A small network was trained on invented records. Each row is its activation on one of them, seen along a few directions.
After each row come some of the record's fields: K, E, V, S.
A field that a record lacks is written missing.
The largest differences between rows may come from other fields.
In the rows, 500 means zero.
Random noise pushes rows far along 3 fixed directions. That doesn't count. These rows show it; they differ only by the noise:
[454 478 421 391 316 567 728 386 486 592 487 493 460 536 472 516 490 505
 480 266 347]
[560 456 532 467 430 483 552 430 565 545 490 398 507 572 459 567 477 486
 345 515 482]
[566 412 540 445 374 523 529 377 548 529 534 436 474 561 443 594 493 473
 365 494 479]
[537 398 539 492 400 493 498 420 577 534 532 424 532 582 486 561 480 487
 343 536 474]
[634 549 533 385 451 496 646 398 520 549 434 370 410 536 372 617 487 467
 362 456 509]

[626 477 481 396 466 497 552 339 417 366 494 375 419 508 434 623 492 496
 574 401 642]
K=k2, E=e5, V=missing, S=missing
[531 540 477 623 644 478 465 634 616 510 431 364 609 509 511 387 408 477
 407 612 491]
K=k1, E=e5, V=v1, S=s1
[619 436 606 502 547 467 477 417 571 427 491 480 340 529 377 612 558 453
 510 571 558]
K=k1, E=e1, V=missing, S=missing
[341 247 422 566 361 538 480 345 565 550 566 441 563 589 615 494 413 543
 633 316 381]
K=k1, E=e1, V=v3, S=s3
[420 355 568 601 601 534 301 594 613 514 533 521 677 512 500 501 499 473
 368 712 606]
K=k1, E=e6, V=missing, S=missing
[536 758 517 505 687 368 599 555 502 539 320 414 357 485 450 418 489 497
 670 417 590]
K=k1, E=e4, V=v1, S=s2
[697 762 505 192 465 634 755 435 443 541 396 478 297 288 269 680 536 442
 481 324 557]
K=k2, E=e3, V=missing, S=missing
[631 433 499 400 558 463 483 350 420 462 389 273 366 553 446 604 620 431
 609 517 627]
K=k2, E=e4, V=v2, S=s1
[583 641 421 583 529 540 602 628 465 495 470 458 546 445 431 478 558 520
 415 516 599]
K=k1, E=e5, V=v2, S=s1
[432 548 540 692 568 384 534 640 563 569 537 481 565 528 627 448 512 564
 384 614 470]
K=k1, E=e1, V=v2, S=s1
[567 648 418 564 548 518 678 579 366 555 480 621 482 369 450 462 544 497
 598 375 515]
K=k1, E=e2, V=v2, S=s1
[380 522 546 533 507 445 463 600 525 493 582 614 534 488 501 399 553 558
 500 485 410]
K=k1, E=e3, V=missing, S=missing
[398 285 387 609 237 641 320 433 525 453 751 833 530 555 628 419 643 500
 657 396 450]
K=k1, E=e4, V=v2, S=s2
[429 556 414 437 539 553 606 484 498 574 392 308 577 508 586 485 506 531
 490 443 463]
K=k2, E=e3, V=v2, S=s1
[527 319 450 502 340 549 381 334 386 455 590 545 490 489 453 528 476 516
 620 474 611]
K=k2, E=e2, V=v1, S=s1
[628 296 634 635 488 455 254 482 619 412 643 535 494 582 546 575 598 527
 325 799 692]
K=k1, E=e1, V=v2, S=s3
[638 373 477 478 348 580 320 399 443 328 675 627 452 444 326 616 572 452
 563 377 768]
K=k2, E=e3, V=missing, S=missing
[247 381 626 632 488 415 440 547 590 475 610 461 647 618 724 348 484 507
 521 664 309]
K=k1, E=e5, V=missing, S=missing
[300 549 607 538 574 443 669 629 531 645 404 413 441 573 690 274 428 531
 470 424 198]
K=k1, E=e1, V=v2, S=s1
[680 468 762 471 612 463 373 470 483 416 501 463 221 482 469 626 504 405
 371 666 514]
K=k2, E=e1, V=v2, S=s1
[648 688 605 332 649 420 582 579 511 491 466 440 353 470 385 563 520 445
 413 557 490]
K=k1, E=e3, V=missing, S=missing
[727 595 551 380 538 649 512 361 464 492 491 495 348 455 347 665 572 457
 516 459 668]
K=k1, E=e6, V=v2, S=s2
[568 418 577 424 439 654 350 491 629 626 630 593 634 399 426 649 461 494
 235 750 512]
K=k1, E=e6, V=missing, S=missing
[325 539 286 623 567 460 635 608 477 582 345 517 790 510 680 371 394 558
 558 348 428]
K=k2, E=e2, V=missing, S=missing
[460 479 657 579 485 440 364 543 472 411 534 663 420 426 562 407 558 465
 563 470 443]
K=k2, E=e4, V=missing, S=missing
[477 420 468 535 474 509 402 594 487 464 590 610 624 553 571 489 472 536
 460 448 589]
K=k2, E=e6, V=missing, S=missing
[388 422 482 658 533 462 496 529 549 575 454 388 617 546 575 457 494 529
 355 572 381]
K=k1, E=e1, V=v2, S=s1
[638 691 537 361 657 476 513 544 530 505 394 414 328 463 401 538 497 571
 503 539 542]
K=k2, E=e3, V=v1, S=s2
[319 380 705 501 398 503 468 337 543 488 625 658 314 528 596 462 558 541
 601 500 195]
K=k1, E=e1, V=missing, S=missing
[585 364 510 451 481 558 463 383 491 495 489 395 334 459 345 683 571 419
 481 548 561]
K=k1, E=e1, V=v2, S=s1
[488 438 398 624 547 349 417 639 602 514 519 481 740 605 647 396 491 509
 435 562 514]
K=k1, E=e4, V=missing, S=missing
[456 680 436 400 613 458 744 583 476 585 338 361 454 400 505 401 399 578
 477 500 372]
K=k2, E=e5, V=v2, S=s1
[525 587 416 273 490 568 694 435 467 545 394 387 478 433 403 570 491 493
 534 306 427]
K=k2, E=e3, V=missing, S=missing
[542 522 546 526 468 489 448 386 356 358 576 750 368 531 444 506 558 452
 658 410 608]
K=k1, E=e2, V=missing, S=missing
[513 409 557 451 403 677 419 508 495 566 565 470 528 473 522 565 466 449
 346 543 485]
K=k2, E=e6, V=v2, S=s1
[388 580 381 574 491 461 620 514 430 400 578 705 464 497 578 359 470 526
 702 247 488]
K=k1, E=e5, V=missing, S=missing

Here are new rows. What are their fields?
[696 650 630 498 670 506 408 578 543 470 470 466 510 393 325 536 474 466
 265 584 572]
K=k1, E=e3, V=missing, S=missing
[236 336 348 598 463 504 492 666 490 555 615 601 638 501 688 317 554 585
 607 431 315]
K=k2, E=e3, V=v2, S=s1
[451 569 650 564 564 388 556 571 560 521 420 452 441 501 474 451 489 536
 391 599 483]
K=k1, E=e1, V=missing, S=missing
[456 355 708 492 423 464 436 302 522 407 621 583 300 591 536 519 597 500
 653 520 418]
K=k1, E=e1, V=missing, S=missing
[455 415 435 650 567 518 421 648 537 560 638 582 695 540 604 456 523 529
 414 573 576]
K=k1, E=e6, V=v2, S=s1
[604 405 625 349 428 613 349 375 466 450 596 608 358 429 339 687 511 435
 438 573 645]
K=k2, E=e6, V=missing, S=missing
[644 691 531 359 472 561 727 372 428 503 481 578 252 441 370 636 524 425
 452 340 441]
K=k1, E=e1, V=missing, S=missing
[539 573 479 449 500 515 542 533 582 607 392 359 610 476 465 531 486 407
 340 519 429]
K=k1, E=e4, V=missing, S=missing
[664 586 522 286 514 508 642 397 442 420 393 326 223 537 347 560 528 504
 652 425 613]
K=k2, E=e5, V=v1, S=s2
[400 470 455 533 516 511 500 556 466 549 555 660 590 434 510 450 492 552
 451 421 578]
K=k1, E=e6, V=missing, S=missing
[228 284 347 413 260 643 693 294 457 637 504 419 435 508 553 513 513 487
 682 282 320]
K=k1, E=e1, V=v2, S=s1
[629 594 692 482 640 348 417 503 527 476 447 535 376 418 420 485 566 477
 457 667 499]
K=k1, E=e4, V=missing, S=missing
[370 458 367 518 402 638 580 416 432 493 475 662 547 468 491 486 495 439
 675 311 440]
K=k1, E=e2, V=missing, S=missing
[600 582 512 474 557 508 600 481 440 476 377 422 521 496 462 548 475 427
 564 477 567]
K=k2, E=e2, V=missing, S=missing
[654 543 634 452 597 412 523 482 571 412 508 392 405 526 409 522 514 436
 454 683 632]
K=k1, E=e5, V=missing, S=missing
[697 520 652 454 596 326 378 496 453 356 503 537 281 480 455 578 536 439
 571 557 733]
K=k2, E=e4, V=missing, S=missing
[623 502 431 521 505 564 571 516 355 461 498 586 419 452 447 542 579 470
 694 372 588]
K=k2, E=e2, V=v2, S=s1
[496 516 693 535 657 343 411 557 610 426 404 330 323 627 568 447 512 541
 528 756 509]
K=k2, E=e1, V=v1, S=s2
